These are the activations of a small neural network, seen along a few directions. Each row is one input.
Each table varies a few parts of the input and shows all the possible inputs, shuffled.
Descriptions start from the smaller parts, as in this example, which fits no table here: one of 8 places around a ring, together with either a single point or one of 11 places around a ring or (one of 2 separate values, together with one of 6 places along a line).
Shared parts are said once, and a part with two or three values counts as separate values.
In the rows, 128 means zero.

Other details of the inputs shift rows strongly along three fixed directions, in all tables alike. That doesn't count.

Rows:
x1: | 146 | 174 | 126 | 110 | 128 |  99 | 116 | 138 |  90 | 154 | 115 | 196 | 151 |
x2: |  96 |  86 | 107 |  97 | 123 | 149 | 133 | 135 | 197 |  95 | 153 | 104 | 118 |
x3: |  88 | 144 |  78 | 101 | 148 | 140 | 119 | 127 | 126 | 172 | 151 | 118 | 178 |
x4: | 150 | 164 | 153 | 124 | 140 | 116 | 121 | 135 | 104 | 172 | 117 | 185 | 140 |
x5: | 149 | 142 | 168 | 122 | 120 |  84 | 129 | 129 | 158 |  99 | 109 | 194 |  82 |
x6: | 136 | 179 | 132 | 138 | 138 |  89 | 127 | 120 | 104 | 150 | 109 | 180 | 141 |
x7: | 133 | 180 | 132 | 128 | 131 |  97 | 133 | 128 | 104 | 152 | 113 | 185 | 141 |
x8: |  85 | 146 |  74 | 109 | 155 | 139 | 112 | 118 | 127 | 176 | 152 | 108 | 182 |
x9: |  74 | 106 | 117 |  68 | 142 | 129 | 124 | 128 | 210 | 136 | 165 | 136 |  95 |
x10: | 102 |  69 | 128 | 103 | 144 | 149 | 122 | 123 | 190 | 125 | 161 |  89 |  84 |
x11: | 160 | 117 | 174 | 116 | 118 |  98 | 135 | 133 | 146 | 124 | 118 | 190 |  67 |
x12: | 162 | 119 | 153 | 108 | 117 | 102 | 138 | 144 | 153 | 103 | 109 | 213 |  79 |
x13: | 171 |  80 | 147 | 187 | 103 | 164 | 142 | 132 |  92 |  49 |  97 |  67 | 115 |
x14: |  89 |  87 | 131 | 106 | 121 | 141 | 133 | 125 | 204 | 100 | 155 |  87 | 100 |
x15: | 140 | 171 | 104 | 169 | 126 | 134 | 120 | 123 |  59 | 138 | 111 | 104 | 203 |
x16: |  97 |  83 | 104 | 103 | 124 | 149 | 142 | 132 | 193 |  89 | 149 | 103 | 112 |
x17: |  94 |  81 | 105 |  90 | 125 | 148 | 131 | 133 | 185 |  94 | 152 | 104 | 103 |
x18: |  95 | 130 |  89 |  98 | 160 | 152 | 103 | 123 | 138 | 192 | 161 | 106 | 173 |
x19: | 152 | 162 | 125 | 130 | 142 | 108 | 123 | 128 |  91 | 160 | 107 | 190 | 145 |
x20: | 155 | 163 | 155 | 135 | 147 | 107 | 116 | 126 | 103 | 168 | 111 | 178 | 137 |
x21: |  97 |  80 | 128 | 107 | 131 | 148 | 136 | 125 | 199 | 120 | 153 |  93 |  96 |
x22: | 154 | 172 | 147 | 140 | 141 | 103 | 117 | 125 |  95 | 167 | 112 | 170 | 143 |
x23: | 159 | 122 | 179 | 119 | 123 | 104 | 138 | 134 | 154 | 119 | 110 | 192 |  80 |
x24: | 106 | 125 | 100 |  98 | 156 | 158 | 110 | 132 | 128 | 187 | 154 | 112 | 173 |
x25: | 139 | 182 | 142 | 134 | 136 |  90 | 121 | 123 | 119 | 152 | 113 | 182 | 148 |
x26: | 169 | 114 | 155 | 111 | 117 | 109 | 132 | 143 | 125 | 114 | 114 | 194 |  82 |
x27: | 155 | 159 | 149 | 127 | 133 | 109 | 121 | 134 |  86 | 171 | 120 | 180 | 128 |
x28: | 142 | 157 |  97 | 184 | 120 | 146 | 131 | 120 |  49 | 117 | 106 |  76 | 199 |
x29: | 160 | 136 | 113 | 180 | 124 | 155 | 118 | 125 |  27 | 138 | 114 |  71 | 178 |
x30: | 170 |  80 | 132 | 179 |  93 | 148 | 136 | 132 |  73 |  57 | 110 |  60 |  99 |
x31: | 101 |  75 | 121 | 104 | 136 | 138 | 119 | 124 | 174 | 128 | 164 |  84 |  81 |
x32: | 151 | 140 | 124 | 181 | 111 | 141 | 126 | 123 |  31 | 143 | 121 |  57 | 161 |
x33: | 137 | 165 | 122 | 188 | 111 | 141 | 135 | 118 |  58 | 128 | 109 |  68 | 196 |
x34: | 146 | 140 | 166 | 115 | 123 |  82 | 127 | 129 | 156 | 104 | 112 | 198 |  76 |
x35: | 157 |  98 | 134 | 184 |  92 | 150 | 140 | 131 |  96 |  34 | 100 |  63 | 124 |
x36: | 159 |  95 | 150 | 191 |  94 | 159 | 155 | 133 |  98 |  51 | 101 |  64 | 108 |
x37: |  80 | 142 |  76 |  95 | 157 | 141 | 104 | 120 | 130 | 179 | 158 | 104 | 178 |
x38: |  97 |  70 | 103 |  96 | 136 | 162 | 136 | 133 | 188 | 113 | 152 | 104 | 105 |
x39: |  83 | 157 |  98 | 107 | 147 | 141 | 117 | 123 | 143 | 180 | 157 | 106 | 182 |
x40: | 152 | 134 | 150 | 110 | 110 |  98 | 132 | 143 | 147 |  95 | 112 | 200 |  97 |
x41: |  92 | 141 | 101 | 113 | 163 | 141 | 109 | 117 | 139 | 194 | 155 | 102 | 166 |
x42: | 147 | 171 | 144 | 138 | 135 | 105 | 133 | 124 |  94 | 171 | 108 | 180 | 141 |
x43: |  84 |  95 | 114 | 108 | 140 | 136 | 134 | 118 | 209 | 107 | 152 | 100 | 106 |
x44: | 150 | 128 | 163 | 120 | 123 | 106 | 146 | 135 | 152 | 111 | 108 | 200 |  74 |
x45: |  93 | 132 |  97 |  99 | 148 | 143 | 106 | 126 | 115 | 201 | 171 |  92 | 150 |
x46: | 139 | 138 | 155 | 119 | 115 |  86 | 147 | 127 | 159 | 105 | 109 | 194 |  83 |
x47: | 157 | 129 | 174 | 119 | 118 |  97 | 138 | 133 | 156 | 119 | 112 | 194 |  78 |
x48: | 149 | 105 | 151 | 181 |  87 | 148 | 149 | 133 | 109 |  41 | 105 |  68 | 112 |
x49: | 147 | 169 | 139 | 139 | 146 | 104 | 125 | 121 |  98 | 166 | 107 | 180 | 138 |
x50: | 167 | 110 | 153 | 102 | 111 |  93 | 130 | 145 | 132 | 109 | 121 | 204 |  61 |
x51: | 144 | 107 | 142 | 189 |  91 | 142 | 161 | 122 | 115 |  50 | 101 |  67 | 121 |
x52: | 135 | 185 | 132 | 128 | 131 |  98 | 132 | 128 | 109 | 157 | 114 | 187 | 152 |
x53: |  89 | 143 |  84 |  97 | 153 | 140 | 102 | 122 | 126 | 177 | 157 | 104 | 177 |
x54: |  94 |  79 | 126 |  98 | 134 | 158 | 130 | 131 | 201 | 121 | 161 |  93 |  97 |
x55: | 146 | 106 | 151 | 179 |  89 | 140 | 147 | 126 | 102 |  55 | 105 |  64 | 113 |
x56: | 138 | 162 | 118 | 189 | 121 | 136 | 126 | 115 |  43 | 119 | 105 |  66 | 179 |
x57: |  74 | 148 |  96 |  98 | 150 | 134 | 113 | 115 | 140 | 190 | 161 |  99 | 170 |
x58: | 104 |  70 | 112 | 103 | 136 | 153 | 127 | 129 | 195 | 104 | 151 | 100 |  98 |
x59: | 146 | 109 | 147 | 176 |  91 | 146 | 146 | 132 |  97 |  51 | 106 |  68 | 113 |
x60: |  95 | 127 |  89 |  92 | 153 | 156 | 109 | 131 | 137 | 189 | 163 | 106 | 173 |
Description of these inputs: one of 5 places along a line, together with either one of 2 separate values or one of 4 places along a line or one of 6 places around a ring.
Q: The inputs of x16 and x28 match in every part but the place on the line of 5. If x60 is changed in the same way as x16 into x28, which row does it become?
A: x18
Q: The inputs of x51 and x43 match in every part but the place on the line of 5. If x11 is changed in the same way as x51 into x43, which row does it become?
A: x10
Q: Change only the place on the ring of 6 in x56. List by row number the other rows that result.
A: x5, x6, x25, x34, x43
Q: Start at x34 and move only the place on the line of 5, one step at a time. The first step leads to x55. Which rows follow, in order?
A: x59, x53, x1
Q: Change only the place on the ring of 6 in x48. List by row number the other rows that result.
A: x7, x9, x39, x52, x59
Q: Start at x4 and move only the place on the line of 4, one step at a time. The first step leads to x54. Which rows follow, in order?
A: x36, x44

Rows:
x61: | 106 |  91 | 129 | 115 | 127 | 160 | 125 | 129 | 175 | 102 | 148 |  75 | 124 |
x62: | 103 | 145 | 121 |  88 | 148 | 108 | 135 | 129 | 197 | 147 | 136 | 195 | 121 |
x63: | 102 | 118 |  93 | 182 | 111 | 180 | 152 | 117 |  95 |  95 | 122 |  16 | 185 |
x64: | 201 | 134 | 136 | 214 |  88 | 123 | 136 | 130 |  24 |  41 |  66 | 102 | 135 |
x65: | 124 | 154 | 128 |  96 | 161 | 115 | 112 | 127 | 128 | 219 | 146 | 173 | 144 |
x66: | 105 |  71 | 139 | 171 | 103 | 154 | 143 | 112 | 156 |  46 | 135 |   7 |  80 |
x67: | 100 |  81 |  94 | 112 | 118 | 146 | 128 | 129 | 159 |  83 | 151 |  74 | 112 |
x68: | 172 | 120 | 173 | 144 | 108 |  96 | 156 | 137 | 176 |  46 |  81 | 216 |  65 |
x69: | 126 | 153 | 111 | 132 | 141 | 145 | 110 | 126 |  75 | 190 | 133 | 113 | 183 |
x70: | 195 | 147 | 162 | 205 |  97 | 127 | 145 | 128 |  29 | 101 |  76 | 113 | 144 |
x71: | 170 | 143 | 185 | 119 |  95 |  81 | 147 | 149 | 146 |  85 | 100 | 224 |  68 |
x72: |  88 |  78 | 134 |  78 | 128 | 148 | 129 | 134 | 226 | 104 | 162 | 108 |  90 |
x73: | 143 | 149 | 113 | 149 | 148 | 149 | 110 | 122 |  55 | 203 | 134 | 103 | 177 |
x74: | 113 | 114 | 175 | 111 | 135 |  84 | 133 | 114 | 212 | 117 | 137 | 158 |  45 |
x75: | 138 | 132 | 125 | 104 | 154 | 129 | 110 | 133 | 102 | 188 | 141 | 161 | 131 |
x76: | 113 | 157 |  95 |  91 | 151 | 103 | 104 | 126 | 124 | 171 | 142 | 171 | 154 |
x77: |  85 | 125 |  92 | 120 | 162 | 161 | 120 | 115 | 167 | 154 | 147 |  93 | 179 |
x78: |  72 | 139 |  64 |  85 | 145 | 134 | 109 | 123 | 126 | 177 | 171 |  98 | 171 |
x79: | 154 | 214 | 149 | 128 | 114 |  80 | 128 | 139 |  60 | 178 | 109 | 210 | 161 |
x80: | 150 |  97 | 139 | 116 | 124 | 134 | 129 | 141 | 130 | 114 | 124 | 149 |  91 |
Q: Describe the family of inputs behind these rows.
A: either one of 2 separate values or one of 6 places around a ring or (one of 3 separate values, together with one of 4 places along a line)
Q: Change only the choice among 3 separate values in x63. List by row number the other rows that result.
A: x78, x79

Rows:
x81: | 114 | 172 | 118 | 118 | 132 | 104 | 126 | 124 | 141 | 133 | 118 | 169 | 159 |
x82: | 101 | 109 | 107 |  80 | 149 | 144 | 109 | 130 | 159 | 173 | 163 | 129 | 135 |
x83: | 116 |  74 | 140 |  99 | 124 | 125 | 135 | 129 | 205 |  92 | 145 | 133 |  59 |
x84: | 155 | 162 | 141 | 131 | 134 | 103 | 123 | 133 |  91 | 148 | 108 | 184 | 131 |
x85: | 141 | 171 | 118 | 191 | 104 | 132 | 146 | 122 |  64 |  90 |  89 |  90 | 188 |
x86: |  99 |  91 |  84 | 137 | 139 | 192 | 123 | 124 | 107 | 148 | 158 |  21 | 174 |
x87: | 127 | 150 | 138 | 114 | 143 | 115 | 116 | 127 | 131 | 171 | 137 | 156 | 132 |
x88: | 115 |  71 | 133 |  90 | 129 | 133 | 131 | 132 | 209 |  92 | 147 | 137 |  62 |
x89: |  89 | 127 | 118 |  91 | 157 | 136 | 117 | 123 | 171 | 190 | 162 | 122 | 134 |
x90: | 192 |  87 | 196 | 182 |  74 | 115 | 162 | 137 | 121 |  15 |  81 | 122 |  43 |
x91: | 141 | 154 | 139 | 126 | 137 | 107 | 118 | 126 | 111 | 155 | 118 | 173 | 130 |
x92: | 149 | 156 | 136 | 120 | 133 |  98 | 120 | 133 | 101 | 150 | 118 | 184 | 124 |
x93: |  84 | 112 |  93 | 149 | 113 | 159 | 144 | 119 | 152 |  79 | 141 |  44 | 158 |
x94: | 144 | 136 | 122 | 179 | 121 | 148 | 130 | 122 |  63 | 124 | 112 |  72 | 164 |
x95: | 153 | 150 | 136 | 114 | 129 | 109 | 119 | 138 |  94 | 159 | 121 | 184 | 128 |
Q: Describe the family of inputs behind these rows.
A: one of 3 separate values, together with either a single point or one of 4 places along a line
Q: The inputs of x85 and x93 match in every part but the choice among 3 separate values. If x89 is changed in the same way as x85 into x93, which row does it become?
A: x90
Q: List by row number the other rows that have the choice among 3 separate values in common with x82.
A: x81, x87, x88, x91
Q: Change only the choice among 3 separate values in x92. List by row number the other rows that result.
A: x84, x88
